A small network was shown many inputs. Here are its activations along a few directions, one row for each input.
In each table, some parts of the input vary, and every possible input appears once, in random order.
A made-up example of a description, with smaller parts first: one of 5 places around a ring, together with either a single point or one of 11 places around a ring or (one of 2 separate values, together with one of 6 places along a line).
Shared parts are said once, and a part with two or three values counts as separate values.

Other details of the inputs shift rows strongly along two fixed directions, in all tables alike. That doesn't count.
These rows show it; all are for the same input, with only those details redrawn:
[  7   3  14   2   4 -37 -22  13  -5  12  12  10  19]
[-42 -17  82  11  41  19 -18 -22  19 -22  -7  21 -52]
[-23 -14  48   3  17  25   0 -20   4 -18  -6   3 -30]
[ -8   1  42   9  23 -40 -36  10   7   8  11  24   0]
[  7   4  14   2   4 -36 -22  13  -6  12  12  10  19]
[ 25   0 -29 -12 -31   5  20   1 -27   5   5 -23  33]
[ -8 -19   8 -11 -16  68  41 -33 -16 -28 -14 -28 -20]

A family of inputs:
row 1: [ -8 -32  -4   6 -11  67  51 -36 -10 -16 -18 -20 -26]
row 2: [-54 -17  74   0  52  16 -18 -13  25 -20  -7   9 -59]
row 3: [ 24  34 -41 -33 -48 -22 -19  32  22  38  -8  12  47]
row 4: [ 10   2 -43   4  -1 -21   9  32  -8  12   2 -10   5]
row 5: [ 37  20 -57 -20 -31   2  16 -16 -22  -2  17 -15  26]
row 6: [ -7  -5 -27 -22 -24  91  43 -23  28  -3 -56  -2 -22]
row 7: [ 25  13 -42 -10 -33   8  17  -9 -28   1  14 -11  37]
row 8: [ -8   1  42   9  23 -40 -35  10   6   8  10  23   0]
row 9: [ 15  20 -45  -1 -29  -1  21  16  -7 -19  -2 -37  24]
row 10: [ 34  10 -47   7  -5 -14  -3  -6  -7  16  16   5  16]
row 11: [-19   6  15  38  35 -49 -35  26  29  -4  -5  21 -18]
row 12: [-19 -36 -15  -6   0  65  50 -22  -4 -16 -16 -30 -32]
row 13: [ -6  18   3  -4  16 -39 -16  32   6   5  11  -1  -2]
row 14: [  9   4  -6  24  11 -31 -21   4   1  22  17  29  16]
Q: Describe the family of inputs behind these rows.
A: one of 2 separate values, together with either a single point or one of 6 places along a line
Q: Changing only the choice among 2 separate values turns row 9 into row 11. The same change can be made to row 5. Which row results?
A: row 10

A family of inputs:
row 15: [   7   18   11   61   56 -100  -60    8   31    1   18   35  -10]
row 16: [-15   3  28 -21  -8 104  46 -58 -18 -32   1   6 -46]
row 17: [-23  49  -2   7  16 -72 -62  70 106  23 -52  70  -8]
row 18: [ 18 -36 -31  29  -6  43  66  -3 -46  -3  -7 -31  -5]
row 19: [-17 -54 -21  16 -14  36  59   0 -30  -5   1 -51  11]
row 20: [-55 -12 107  20  71 -16 -38   7  33 -63 -13  -8 -80]
row 21: [ 12   7 -44 -32  -2 -23  17  26 -41 -12  21 -61   3]
row 22: [-47  -8  41 -33 -19  96  37 -56  -3 -29   4 -18 -29]
row 23: [ 39  19 -55 -26 -21  18   3 -44  -9  18  29  14  27]
row 24: [-21  25  72  13   4 -74 -79  22  27   8  18  42  41]
row 25: [ 42 -30 -44 -15 -42  54  24 -53 -19  19 -10   6  24]
row 26: [-13  -3 -83 -27 -28  83  46  25  47  33 -84  -5  -3]
row 27: [ 70   6 -44  -6 -58 -39  -1  23 -53  62  11  20  87]
row 28: [-22  -1  44 -66  -6  92  34 -49 -11 -33  -6 -36 -47]
row 29: [-64 -28  16   4  13  69  47 -28 -17 -56   8 -44 -61]
row 30: [ 40  -8 -36 -19 -66 -49  -3  21 -36  65  18  -1 105]
row 31: [  7  42  65  27  18 -67 -73  20  13  13   9  62  23]
row 32: [ 29   3 -84  12   7 -14  18 -17 -23  -3  33 -13   0]
row 33: [ 25 -47 -61  24   4  42  50 -31 -19  -1  -1 -29  -5]
row 34: [  7  30  78 -20  17 -82 -80  29  27   1   8  31  23]
row 35: [-82 -15 102  55  57 -10 -32  -1  35 -53  -3   4 -64]
row 36: [ 70   2 -35 -56 -55 -52   3  29 -42  57   9 -17  92]
row 37: [  8  41 -96 -36 -45  25   9  56  60  45 -35   2  -5]
row 38: [ 50 -18 -58 -18 -12 -66  21  55 -45  32  16 -52  64]
row 39: [-30 -16   2  16  22  76  57 -33 -31 -55   5 -18 -75]
row 40: [-51   3  93  67  71  -4 -21  -7  23 -48 -11  25 -83]
row 41: [ 15  29  37  23  26 -71 -87 -12  39  15  12  66  19]
Q: Changing only one part turns row 28 into row 36. The same change can be made to row 22. Which row results?
A: row 30
Q: Describe the family of inputs behind these rows.
A: one of 3 separate values, together with either a single point or (one of 2 separate values, together with one of 4 places along a line)
Q: Which other rows does row 18 become when the place on the line of 4 takes its other values? List them by row number.
A: row 19, row 33, row 38
Q: Which other rows does row 21 become when the choice among 3 separate values takes its other values? List them by row number.
A: row 20, row 38
